Each row below holds a small network's activations on one input, seen along a few directions.
In each table, some parts of the input vary, and every possible input appears once, in random order.
Descriptions start from the smaller parts, as in this example, which fits no table here: one of 8 places around a ring, together with either a single point or one of 9 places around a ring or (one of 3 separate values, together with one of 4 places along a line).
Shared parts are said once, and a part with two or three values counts as separate values.

Other details of the inputs vary at random and push rows far along two fixed directions, the same in every table; ignore that.

Table:
r1: [ 21 -17  31  35 -54   5  30 -22 -11  36 -48   1 -34]
r2: [ 28  12  37  33 -55  10  33 -27  -4  32 -32  19 -30]
r3: [ 19  26  23  17 -34  15  20 -11 -12  24 -27  16 -22]
r4: [  7 -13  -5   1 -22   2  49  45  16  27   1 -14  28]
r5: [-14 -12  16  45 -12   2 -35 -70  -5  12 -28  15 -49]
r6: [-18   1 -14   1  16   3 -14   4  -2   5  -2  -5   3]
r7: [-22  13   7   8  28   1 -49 -63 -10 -21   6  26 -28]
r8: [-21  -2 -17 -13  65 -16 -62 -47  -9 -47  43  15  -6]
r9: [-19  -7 -22 -15  36  -2 -23  19   7 -17  18 -21  10]
r10: [-27  13  -6  -1  49  -6 -56 -55  -5 -31  19  23 -17]
r11: [-12  13 -34 -58  61  -7  -5  60  12 -39  65 -23  55]
r12: [ 25   2  -3 -35   0  -7  38  62   9  -2  27 -11  34]
r13: [ 23  19  37  28 -51  14  35 -23  -8  31 -41  23 -33]
r14: [-16   5 -19  14 -11  -6 -72 -64  -8 -54 -12  25  -2]
r15: [ 35  21  18  -9 -36   7  57  46   4  20 -13 -13   8]
r16: [ 28   3   8 -18 -18  -6  55  39   1  11   9  -7  28]
r17: [-50 -13 -30  -3  67  -5 -68 -37   2 -33  28   8  -5]
r18: [ -2   3  11   4  26 -10 -58 -56 -11 -27   7  18 -39]
r19: [-20   0 -12   0  13   6 -14   4  -4   5   0  -6   4]
r20: [-19  -9 -23 -14  34   2 -23  21   6 -18  21 -19   9]
r21: [ 11   8  -5 -25  -1  -4  46  49  14   6  31  -9  47]
r22: [  9   2   6 -17  12  -7 -12   1  -3 -16  18   2  -2]
r23: [-32  -4 -51 -42  63  -4 -10  61  12 -19  51 -21  59]
r24: [  9 -21 -10 -27  -2  -5  33  67  12   8  14 -27  35]
r25: [ -5  -5   4   8  -6   9  -7   1  -1   4 -14 -15 -17]
r26: [ 19 -19   0 -12 -22  -1  41  58   9  19  -4 -20  18]
r27: [ 25  28  37  25 -53  18  28 -20 -16  34 -43  16 -31]
r28: [ 27 -17  12  -1 -38  -1  49  49   7  30 -22 -18   7]
r29: [-16  -8   1  10  -3   6   0  -9   1  11 -13   2  -7]
r30: [-10  16   6   8  26   4 -56 -52 -12 -29   6  13 -41]
r31: [  5  26   8   2  -1   5  -1 -10  -8   5  -6  11  -7]
r32: [ 24 -18   7   5 -36   0  59  39   3  31 -18 -13  13]
r33: [-35 -11 -48 -43  66 -12  -4  54  21 -23  51 -19  61]
r34: [ 23   4  -6 -30   4 -13  48  50   6   0  24 -10  42]
r35: [ -6   9  14  22   9  -4 -37 -65  -5  -9   0  23 -32]
r36: [ 11 -11  29  41 -58  11  28 -22  -1  42 -44   3 -30]
r37: [ 15 -17  18  26 -33  -2  22 -14  -6  26 -34  -1 -22]
r38: [-21 -19 -24  28 -29   1 -64 -58  -3 -33 -37  12  -9]
Description of these inputs: one of 2 separate values, together with either a single point or (one of 3 separate values, together with one of 6 places around a ring).
- Changing only the choice among 2 separate values turns r5 into r35. The same change can be made to r20. Which row results? => r30
- A walk changes only the place on the ring of 6. It starts at r33 and steps to r5. List the rest of the walk in order. => r37, r28, r9, r6
- Which other rows does r12 become when the choice among 2 separate values takes its other values? List them by row number. => r26
- Which other rows does r7 become when the choice among 3 separate values takes its other values? List them by row number. => r10, r13

Table:
r39: [ 24  18  -2 -20   3 -13  57  36   5  10  25  -1  43]
r40: [ 24   2  52  31 -32   1 -29 -68 -15   6 -16  31 -74]
r41: [-30 -11 -38  -5  14  -2  -6   8   3 -14  10  -7  44]
r42: [-23   2 -33 -12  17   8 -19  18  -1 -23   4 -21  25]
r43: [ 24 -22  14  18 -53   4   0   0 -15  13 -49  -7 -29]
r44: [ 31  27  29   1 -45  11  73  28  -5  49 -25  26  10]
r45: [  7   9  -8  -7 -45  14  41  65   2  28 -36 -12  22]
r46: [-32 -15 -24  21  21  -3 -70 -50  12 -33  10  -2  -8]
r47: [-25 -12 -49 -34  16  -2  19  62  15  -1  16  -5  73]
r48: [-34  -7 -11  24  -2  10 -50 -42   6 -18  -7   1  -9]
r49: [ 26  44  39   4 -29  18  21  -4 -18  29 -33  24 -34]
r50: [  3 -22 -19 -19 -16  -6  34  61  31  -8  12 -28  49]
r51: [-13   8   1 -13  54 -12 -49 -40   8 -46  48  10 -15]
r52: [ 21 -36  18  31 -67  -5  17 -16 -12  29 -56   8 -14]
r53: [ 16  24  36  33 -17   7 -21 -71  -2   4  -9  20 -52]
r54: [ 12  24  -1 -24   2   0  60  38   0  12  23   1  45]
r55: [ 30 -10   5   5 -56   6  52  44   3  15 -43 -24   7]
r56: [ 12   5 -17 -46  37 -20  44  47  11 -18  51  -5  56]
r57: [ 20  -6  30   8  -5  -9 -12 -52 -21   3  -7  29 -37]
r58: [ 27  36  36  26 -16   3  -7 -50 -23   6 -25  16 -55]
r59: [ 30  23  22 -14   0  -4  20   2 -10  -7   1  -1 -19]
r60: [-48 -59   3  52  27  10 -30 -33  -1  50 -35 -26 -69]
r61: [ 45  43  37   3 -49  21  75  36 -12  34 -27  -4  -3]
r62: [-10 -29 -44 -27  20 -21  25  57  18 -22  25 -20  70]
r63: [ 29  10  18 -28  13  -7   0  15 -15  -9  15   1  -9]
r64: [-36  -8 -12  18  -2  13 -56 -34   9  -9 -13  16 -14]
r65: [ 17 -34  -3  -5 -47  -1  30  54  18  13  -6 -19  26]
r66: [-45 -20 -54  -3  60 -21 -70 -36   3 -46  31   0  29]
r67: [ -2  30  41  25 -15  13 -31 -60  -6  12 -15  41 -55]
r68: [-39  20 -31 -36  91  -2 -57 -12  12 -57  84   2  27]
r69: [-29  -4 -37   1  42  -7 -67 -27  -4 -42  11 -12  -1]
r70: [-33 -30   3  -7  81  -1   7  26   5  39  36 -32 -25]
- Changing only one part turns r57 into r52. The same change can be made to r44. Which row results? => r47
- What do these inputs look like to the network? => one of 2 separate values, together with either a single point or (one of 3 separate values, together with one of 5 places along a line)
- Which other rows does r64 become when the choice among 2 separate values takes its other values? List them by row number. => r67

Table:
r71: [  9  -9   7   3   3  -8 -24 -23 -11  -9  -9   7 -23]
r72: [ 14   2  19  21 -40   6   4 -15   6  12 -24   4 -22]
r73: [-34  -5 -30  -2  32   4 -32  -1  -3  -9  -3 -11   2]
r74: [  6 -19  -4  11 -33   4  27  27  14  20 -14 -21  12]
r75: [ 23   2  20  10 -17  -7  -7 -31 -15  -2 -13  16 -29]
r76: [ 22   2  24  14 -19  -9   6 -38 -11   0 -11  23 -24]
r77: [  1  12  -6 -12 -13  12  27  42   1  17  -8  -4  23]
r78: [  3 -29   8  26 -15  -7  -6 -32 -11  12 -25   3 -24]
r79: [  3 -18  10  34 -41   6  12 -15   7  22 -29  -6 -16]
r80: [  3  -6  -3  -9 -13   1  26  26  19   1  15  -4  28]
r81: [ -7   8  -9  -9  21  -3 -34 -14   7 -31  29   3   2]
r82: [  1  10 -10 -19  16   0 -15  17   9 -29  24 -11   9]
r83: [ -8 -11   9  25 -16   7 -31 -29  -1  -4 -25  -6 -38]
r84: [-18 -15 -17  -3  12  -5 -12  10  15 -12  20 -11  21]
r85: [ -4  14   0   7 -10   5  18  -5   3  12 -11  14  10]
r86: [ -4  12   2   2  10  -4 -20 -34   6 -25  21  11   0]
r87: [  7  11  16  20 -19   3 -18 -41   0  -9  -4  16 -25]
r88: [  9 -11  -8 -21  12 -17  11  22   3  -7  18  -1  24]
r89: [ -1  16 -11 -11  -2   7  18  34   3  10  -5  -3  23]
r90: [ 30   6   9 -19 -13 -12  39  25  -4   2  11  -1  23]
r91: [ 23 -10  25  10 -34   3   8  -8 -15  12 -34   2 -34]
r92: [ 11   1   4   0 -25   0  26  22  17   7   0  -5  17]
r93: [  3  25   4   5 -10   6  21  -7  -1   6  -4  20   9]
r94: [ -6   4   6  23 -30  11  11  -8  -7  28 -35   6 -12]
r95: [-14  -2 -11  -4  23  -3 -44 -13   9 -27  17  -3  -3]
r96: [-21  14  -9   5  17   2 -27 -27  -3  -6  -1  18  -1]
r97: [-37  -7 -29   4  30   2 -36 -17  -2  -5   2  -3   5]
r98: [  6  -1  -4  -8 -11  -3  27  24  22   0  13  -5  28]
r99: [ 18   4  -2 -27  13 -15  10  19  -5 -15  24  -3  21]
r100: [ 22   3  21  11 -17  -8  -1 -32 -13  -1 -10  19 -24]
r101: [-13 -25 -15  -8  30 -16 -23  -6  -2 -17  19  -1  10]
r102: [  3  28  -4 -12  -1   4  35  16   2   3  10   9  34]
r103: [ -2  12  14  20 -30  12  19 -21  -4  24 -28  21  -9]
r104: [-11   5  -5   7 -11  12   5  12  -5  14 -25  -7  -5]
r105: [  5  26 -12 -19   1   6  26  36   2   3  11   2  33]
r106: [  2   1  -4 -19  34 -20 -14 -19  -4 -30  33  11  13]
r107: [-23 -22 -23   2  23  -2 -37  -4  10 -17  12 -17   3]
r108: [-16   3   3  26 -16   8  -5 -27  -7  19 -27  12 -14]
r109: [-32   1 -22   0  27   4 -34  -7  -5  -9   2  -1   4]
r110: [  4  31  13  13 -15  11  -3 -30 -14   7 -18  18 -16]
r111: [-27 -16 -16   4  23  -7 -31 -20  14 -22  22  -2   8]
r112: [ -2   1   5   8  -4   4 -29 -19   4 -14 -10  -3 -24]
r113: [ 24 -11  24  11 -34   1  10  -8 -13  16 -30   6 -27]
r114: [ 13  29  17  17 -30  15  10 -12 -12  16 -30  16 -19]
r115: [ 12 -28  13  28 -30  -4  20 -24  -6  22 -33   3 -19]
r116: [-12 -31 -21 -10  33 -11 -27   5  -5 -19   6 -17   1]
r117: [ 25  -8  10  -5 -23 -11  44  18   3  13  -7   4  14]
r118: [ 33   3  26   9 -29  -3  11 -13 -15   6 -22  10 -27]
r119: [  4  18  -2  -8 -13  10  24  33   1  13 -19  -5  10]
r120: [  8  17   1   0 -24   8  33  25   2  23 -18   3  15]
r121: [-11  -5 -18   3 -11   5  35  33   5  25 -10 -10  30]
r122: [ 11  -8  16  11  -6  -5 -25 -33 -15  -8 -25   7 -40]
r123: [ 19 -20   6   0 -24  -5  29  30  -5  17 -17 -12   4]
r124: [-22   1   9  -8  72   0 -17  -6   1  13  44  -8 -29]
r125: [  3   6  42  21  19  12   8 -17  -8  43  -5  -3 -62]
r126: [  9  10  -8 -18   4   0   1  27  11 -18  24 -10  19]
r127: [-30  -5 -20  13  17   6 -32 -19  -7   2 -14  -2  -8]
r128: [  2 -22 -12 -18  14 -10   2  32  -2  -9   5 -18  12]
r129: [-28   8 -20 -12  30   2 -23  -3   0 -11  19  10  20]
r130: [-28  10 -18 -13  33   8 -39  -5  -7 -18   7   3  -1]
r131: [ 12 -13  20  14 -19  -6   4 -31  -8   8 -16  18 -21]
r132: [ 13 -28  -7  -5 -10  -6  26  37  -1  13 -10 -20  15]
r133: [  5 -15  -7 -22  11 -13   9  22   1  -7  20  -1  24]
r134: [ -5  11 -10 -15  22  -4 -27  -9   6 -31  33  -2  11]
r135: [-11 -24 -16 -11  30 -15 -25   0  -3 -16  17  -5   8]
r136: [ 17 -27  -2   2 -24  -6  35  29  -1  22 -17 -15  10]
r137: [  7  31   7  -3  -9  13  10   5 -11   2 -14   2  -3]
r138: [  6   0  -9 -25  33 -13 -24   3  -8 -33  23  -2   1]
r139: [ -5 -23   4  14   4 -12 -13 -33  -5  -3  -6   9 -14]
r140: [ 22  15   6 -12 -21   4  26  31   7  -3   8 -13  18]
r141: [-27 -23 -23   5  25  -7 -23 -12  15 -17  21  -9  14]
r142: [-31  -8 -29   0  24  -1  -1   4   6   1   9  -3  28]
r143: [ 16  16  24  15 -28   9  -9 -26  -5  -7 -18   0 -33]
r144: [ -9 -12   9  29 -19   4 -29 -38   1   1 -19   2 -31]
r145: [  6  27 -11 -22   3  10  23  43   0  -2   5  -5  24]
r146: [-20  -7 -10  -3  21  -2 -39 -20   9 -24  25   4   3]
r147: [ -6  -4   7   9  -7   9 -32 -21   1 -13  -9  -2 -28]
r148: [ -1   6  40  15  25  13   4 -16  -8  36  -4  -8 -66]
r149: [-10   1 -11   2 -11   4  37  25   8  20  -6  -1  31]
r150: [ -9   6 -10  -9  24  -7 -23 -18  12 -32  36   8  12]
r151: [ 11   5  33   1  11   8  60  33   6  55  13 -11 -17]
r152: [-10  -5 -12 -14  13   2 -21  16  11 -18  21 -10  13]
r153: [-16  27 -14 -12  35   4 -34 -15 -10 -24  17   9   8]
r154: [  5  29  -5 -14  -2   5  30  24   0   5  10   5  34]
r155: [ 16 -14  -1 -19  -7  -7  22  33   0   5   7  -5  18]
r156: [-14 -19  -4  19  -4   5 -31 -21   3  -6 -18 -15 -25]
r157: [  3  25 -11 -17   1   4  30  33   4   3  14   6  36]
r158: [ -8 -14 -16  -8   4  -1  -3  32  14  -7  13 -20  21]
r159: [ 10   4  34   3  15   7  63  26  10  53  16  -9 -17]
r160: [ 20   7  23   7  -7  -4 -21 -39 -22 -14 -16   9 -40]
r161: [ 18  -9  -6 -23   0 -13  23  37   3   0  11  -7  25]
r162: [-29   9 -18  -8  31   5 -38 -16  -5 -14  13  11   5]
r163: [  4  -5  -9 -17 -10   3  17  41  16   0  17 -13  28]
r164: [ 33   6   8 -21 -11  -9  33  33  -7  -1   6  -7  17]
r165: [  6  14  19  19 -17   2 -20 -48  -3 -11  -4  14 -25]
- What do these inputs look like to the network? => one of 5 places along a line, together with either a single point or (one of 3 separate values, together with one of 6 places along a line)
- Changing only the place on the line of 5 turns r141 into r74. The same change can be made to r159. Which row results? => r124
- Changing only the place on the line of 5 turns r143 into r134. The same change can be made to r82. Which row results? => r81
- Which other rows does r127 become when the place on the line of 5 takes its other values? List them by row number. => r73, r97, r121, r142
- Which other rows does r117 become when the choice among 3 separate values takes its other values? List them by row number. => r85, r98
- Which other rows does r164 become when the place on the line of 6 takes its other values? List them by row number. => r71, r113, r118, r123, r132
- Which other rows does r72 become when the choice among 3 separate values takes its other values? List them by row number. => r120, r161

Table:
r166: [ 30   0  34  14 -52   6  22  -9 -23  29 -34  15 -24]
r167: [ -3 -24  -8 -18  32 -13 -48 -23  -9 -29  16  10  -8]
r168: [  9  24   1 -15  -5   8  54  41   5  13 -10 -13  22]
r169: [ -6  23  12   2  -5  17   3  -1   9   6  -4   2 -13]
r170: [  7   1  -9 -16  18  -8  10  17 -13 -14  22 -16  18]
r171: [ 36  15  43  22 -52   4  15 -23 -22  33 -43  24 -34]
r172: [-29 -23 -27  -4  36  -3 -49   2  12 -22  27 -18   2]
r173: [-22 -28 -39 -32  36 -13 -11  54  10 -13  28 -13  42]
r174: [ 12  18  29   7 -38  17  32   4  -6  30 -41  20 -14]
r175: [  1 -17  -1   7  28 -14 -49 -55 -15 -31   1   0 -34]
r176: [ 26   5  22   6 -39   8  31  21  -5  20  -1 -11  -6]
r177: [ 25 -14  20   3 -25  -2   2  -2   4   4  -4 -11 -20]
r178: [  4  16  -3 -16  22  -4  20  12  12 -10  32  13  21]
r179: [-13   5  -6   8  -5   5  17   0   4  23   0   2  14]
r180: [  7  -2  -1  17 -25  13  37  20  -4  29 -34 -17   3]
r181: [ -9  10 -26 -16  19   5  26  43   0   7  10 -23  36]
r182: [-12 -15  12  23  15  -6 -40 -56  -8 -24 -26   2 -45]
r183: [ 32 -20  13   0 -33  -8  46  14   8  18  -4  -5  10]
r184: [ -7  -3   0  15 -16  19   5  16   7  21 -12 -14   0]
r185: [ 12 -13   8 -11 -23   2  38  53  23   7  -1 -23  13]
r186: [-18  14 -54 -13 -14  -8 -61 -22   8 -80   8  13  59]
r187: [-31  15   2  13  29   4 -39 -67   2 -12   5  27 -26]
r188: [ -5  -8 -13   3 -18   3  46  38  15  31  -1 -12  33]
r189: [  1  15  -3 -17  28  -6 -29   2   2 -16  38  -5   5]
r190: [-13 -21 -15 -30  24 -14  -7  32  12 -18  14  -4  20]
r191: [  6  11  19  21   1  -8 -21 -57 -10   2   2  22 -25]
r192: [ -2  -7 -11 -17  23 -11  11  17   0 -10  41  -3  36]
r193: [-24   4 -33 -31  31   1  -5  39   0   0  24  -3  39]
r194: [-10 -19  12  20  -5 -10 -11 -38   9  -4 -13   9 -24]
r195: [ 10  16   6   1  18  -9 -15 -22 -15 -11   5   0  -9]
r196: [-12 -26  -1  26  -8  -5  -9 -22   5  10 -11   2 -10]
r197: [-17  10  11  30 -13  20 -30 -42  -8  14 -17   4 -40]
r198: [-11 -19 -14  17  10  -6 -19 -14  -5  -4 -16 -12 -17]
r199: [ 20  26  16  -6 -13   9  26  23   9   3  10   4  -6]
r200: [-12  -8  -7   7  -6   8  -6   5  -6  19 -22   7  -1]
r201: [  9  22   9   2  15  -1  -1 -19  -9 -16  -1  11 -21]
r202: [ 11  18   4 -21   7  -1  10  17  -1  -5  10  19   4]
- What do these inputs look like to the network? => either a single point or (one of 4 separate values, together with one of 9 places around a ring)
- Which other rows does r193 become when the choice among 4 separate values takes its other values? List them by row number. => r179, r181, r197
